These are the activations of a small neural network, seen along a few directions. Each row is one input.
In each table, some parts of the input vary, and every possible input appears once, in random order.
Descriptions start from the smaller parts, as in this example, which fits no table here: ring(8) and (point or ring(11) or (values(2) and line(6))).
Shared parts are said once, and a part with two or three values counts as separate values.

Other details of the inputs vary at random and push rows far along three fixed directions, the same in every table; ignore that.

Rows:
x1: [ 11 -18  -2  11 -11 -12   6  -3 -10  -1   5]
x2: [ 10   3  -1  33  -9   8 -23   8 -11   6  -5]
x3: [ 16  -5  -4  32 -15 -24  -8  -1 -14   6  -6]
x4: [-11  -2   5  -7  -5  21  26  -3   8  -8  14]
x5: [ -4   2  -4 -53  25 -16  24 -14  14  -8 -10]
x6: [  4  -1  -2  -6 -14 -10   1  -1 -14  -8  -5]
x7: [ -3 -16   5  17   0  31  -2  18  12   8  11]
x8: [  5 -24  -4 -16  -4  -6  25 -11  -6 -15   1]
x9: [  8  16   0  -8  35   7 -42  19  31  13 -20]
x10: [  0 -21   4  14  -1  31  -6  16  10  10   4]
x11: [ -9  -6   1 -21 -11  22  12   2  -5 -11  -1]
x12: [ -2  10  -3  20 -14 -21 -12  -4 -18   4   0]
x13: [ -5   0   0  -7  -5  28  16   0  -5 -16   9]
x14: [  2  -5  -3   4  -8  -7  11  -8 -10   2  -1]
x15: [ -5  14   2  27 -17 -22 -12  -7 -16   3   4]
x16: [ -9  31   8   3  33  10 -34  11  32  18  -2]
x17: [ 14   0  -4  10 -14  -3   1  -5 -17 -10  -2]
x18: [ -1  14  -6 -40  11 -42   3 -19  -5  -6 -14]
x19: [-10  16   4  -3  24 -35  -6 -12  10  17   9]
x20: [ -9 -10   4  -9   1  40  19  13  14  -4   8]
Description of these inputs: line(4) and line(5).
- Changing only the line(5) part turns x7 into x8. The same change can be made to x20. Which row results? => x5
- A walk changes only the line(4) part. It starts at x10 and steps to x14. List the rest of the walk in order. => x2, x11
- Which other rows does x17 become when the line(4) part takes its other values? List them by row number. => x1, x3, x6

Rows:
x21: [  4   6  -4   3  10 -23 -22   0   0  13  -9]
x22: [  6 -21   2   5 -11  30  15   9   5 -13   1]
x23: [ -1   4  -1  15  -1 -15  -9  -5  -6  10   4]
x24: [ -1  -8   1   4 -12  -9  26 -15 -15 -11  11]
x25: [  1   5  -1   0   3  -1 -23  12   4  12 -13]
x26: [ -2   3  -3 -19  -6 -28  11 -15 -13  -9  -7]
x27: [ -2   5   0  14  -2 -10 -12   2  -4  13   2]
x28: [ -4  11  -1  -7  15 -25   1 -12   0  10   4]
x29: [ -5   7   3   9   7  -4 -15   7  13  11   0]
x30: [10 -9  1 16  0  2 -8  6  3  2 -4]
x31: [ 11  -9   3  21 -14  49  -5  19   7 -16  -3]
x32: [ -5   0   4  15  -7   3 -11   7   2   5   1]
x33: [  6   1   0   3  12  -3 -19   9  11  11  -6]
x34: [  4  -7  -4 -15  -4  -5  14  -9  -8  -5   0]
x35: [-18   7   5 -30   8  10   9   2  13  -3   1]
x36: [ -6  -3   1 -10  -1   2  15  -5  -1  -4  10]
x37: [  7 -14  -3   7 -17  -1   7  -1 -15  -9   1]
x38: [ -4  -8   3  26 -22  21  -9  16  -7   1   3]
x39: [  1  -4   4  25 -13  54  -6  17   2  -9   6]
x40: [ -6  15   0   3   8 -23 -18   0   2  15  -1]
x41: [  9   4  -6  -7 -14  -3  18 -17 -24 -19   0]
x42: [ -7   6   0 -11  -2 -26  15 -18 -10  -4   6]
x43: [  5  -6   2  34 -12  -3  -2   2  -5   2   6]
x44: [ 13  17  -4  13   4 -18 -18  -4  -8   0  -8]
x45: [  9   5  -3   7  14 -16 -19   3   5  17  -8]
x46: [  5  -1  -2   5  10  -2 -20   7   8  12  -7]
x47: [  3   3  -2   1   5  -2 -22  10   5  13 -11]
x48: [ 6  0 -3 -9 15 -5  0 -2  6  8 -4]
x49: [  1 -12  -3   2 -19   7   3   3 -15  -8  -5]
x50: [ 4 -3 -2 -8 16  2 -1  1 10  5 -4]
x51: [  8  -1  -1   7  12  -4 -17   9  10  10  -5]
x52: [  5   5  -5 -11  15 -27  -3 -11  -1   7  -5]
x53: [  8 -13  -2   8 -15  -3  10  -4  -8 -10   0]
x54: [ -1  -3   0 -28  20   6  16  -2  20  -5  -2]
x55: [  2  14  -1   3   9 -28 -26   4   7  12 -16]
x56: [ -3  -2   2  -5   4  -6  21 -11  -1  -5   8]
x57: [  0 -18   1  -2 -19  32   6  15  -3 -12  -2]
x58: [  1  -8  -2   4 -10  -8  27 -14 -16 -10  13]
x59: [ -9  12   2   2   4  -1 -19   9   5  16  -4]
x60: [ -7  -7   1 -42  14  36   9  12  22  -3  -2]
x61: [-11   1  -1 -13  -5  -4  12  -8  -8  -3   5]
x62: [-11   7  -2 -12  -6 -17   9 -11 -14  -1   2]
x63: [ 13  -2  -3  25 -14  20 -10   6 -12 -10  -4]
x64: [-3 21  3 -6 13 -1 -4 -6  6 -3  1]
x65: [-2  6  1 -4 14 -4  3 -3  7 11  5]
x66: [ -8   6  -2 -11  -6 -17  10 -12 -13   1   4]
x67: [ -9  -1   5   1  10  31 -17  20  21  12   2]
x68: [-3 19  2 -6 12  8 -5 -1  6 -2  3]
x69: [-15   0   7 -31  17  27  13   6  28  -3   6]
x70: [  1   2  -2   1   7  -3 -23   9   6  11 -11]
x71: [  4 -11   2  30 -13  13  -1   8  -5   2   9]
x72: [ -4  -6   3  28 -23  12  -6  12  -6  -1   1]
x73: [  2  -4  -2  15  -6 -13  12 -12 -14   1   8]
x74: [  4  -2  -3 -14  -1 -28  15 -18 -11  -8  -1]
x75: [  0   9   0   3 -14  -4  21 -17 -17 -21   8]
x76: [  6  -7  -3 -12   5  -6  17  -8  -2  -7   2]
x77: [ -5   1   3  16  -8   3 -10   7   4   4   1]
x78: [ -8  -8   3 -37  14  34  10  13  28  -9  -3]
x79: [ -6 -13   5  -5 -11  19  24  -3  -3 -13  11]
x80: [ 10 -10  -1  24 -16  -9  -8   2 -12  -2  -4]
x81: [  0  11   1  10  14 -15 -15   1   6  20   1]
x82: [ 11 -15  -1  12  -9  -1  14  -5 -10  -9   1]
x83: [-3 20  1 -7 11 10 -5 -1  4  1  1]
x84: [  8  -9  -1  23 -18  -8 -10   3 -13  -2  -7]
x85: [ -2  -6  -2  -2 -15  -8  23 -15 -19  -6  11]
x86: [ -5   7   2   7   8  -3 -17   8   9  13   2]
x87: [  6  16   0 -10  13  -2  -6  -4   5  -7  -8]
x88: [ -7   0   1 -35  10   7   9   2  17  -7  -6]
x89: [ -9   3   4 -24  21   8  18  -4  21  -1   6]
x90: [  0  -5  -3 -17  -7  -7  11  -5  -9  -9  -2]
- Changing only one part turns x47 into x70. The same change can be made to x25. Which row results? => x49
- Changing only one part turns x61 into x77. The same change can be made to x50. Which row results? => x54
- Describe the family of inputs behind these rows. => values(2) and line(5) and (point or line(6))
- Which other rows does x52 become when the values(2) part takes its other values? List them by row number. => x28
- Which other rows does x65 become when the values(2) part takes its other values? List them by row number. => x48
- List by row number the other rows that have the line(5) part and the values(2) part in common with x55. => x22, x31, x53, x54, x78, x88
- A walk changes only the line(6) part. It starts at x57 and steps to x90. List the rest of the walk in order. => x37, x33, x51, x76

Rows:
x91: [ 13  -2  -2  22   1  -2 -25   9   0  10 -11]
x92: [  1   5  -3 -25  16  -4  -6   1   9   6  -7]
x93: [ -3 -17   1  -8 -19  22  11   8  -4 -13  -2]
x94: [  0   5  -1 -22  21  -4  -3  -2  12   4  -5]
x95: [  0  -8   2  14 -11   3 -11  10  -1   4  -3]
x96: [  5  -5  -2   5  -6 -16  14 -12  -9 -10   4]
x97: [  1   3  -5 -37  13  -1   5  -2   6  -2  -9]
x98: [-1 22  1  9 -3 -5 -7 -6 -5 -7  0]
x99: [ -2   4   0 -13  20  -2  -4  -1  13   7  -1]
x100: [ 11  -4  -3   2  -2  -1  -6   4   1  -6 -12]
x101: [  6  -1  -3   3   1 -11  -6  -2  -6   6  -1]
x102: [  0  -2   0   0   3  -9  12 -10  -5   0   6]
x103: [ -1   3   0   8   2 -19  11 -14  -7   5   8]
x104: [ -1 -18  -2  -5 -13  17  23  -3 -11 -11  11]
x105: [  4   1   1  14  -1 -20   6  -9  -5  -1   4]
x106: [  0   0   5  28 -15  55 -13  21   1  -7   3]
x107: [-12  17   3   5 -10   7  -9   3  -5  -3   1]
x108: [  4   0   0  24  -1 -11 -11   2  -5  14   4]
x109: [-17  -9   6 -24   4  28  17   8  16  -4   9]
x110: [-1  1  0 17  0 -9 -2 -2 -3 13  9]
x111: [ -3  21  -1   5  -4  -3  -9  -5 -12   1   3]
x112: [  7 -16  -1  -7 -15  15  22  -2  -6 -22  -1]
x113: [ -5   5  -1 -27  10  -7  -9   5  11   3 -13]
x114: [ 12  -3   0  22  -3 -10 -13   3  -1   1  -5]
x115: [ -8  -3  -2 -10  -8 -21  16 -13 -12  -5   6]
x116: [-4  2  7  5 16 17 -4 11 26  9  5]
x117: [-12  -4   2   1 -13 -13  22 -13 -12  -2  12]
x118: [  8   4  -3  -6  17   5 -23  12  15  10 -16]
- Describe the family of inputs behind these rows. => line(4) and (point or line(6))
- Which other rows does x97 become when the line(6) part takes its other values? List them by row number. => x92, x101, x104, x108, x110
- List by row number the other rows that have the line(4) part in common with x102. => x91, x94, x99, x103, x106, x118
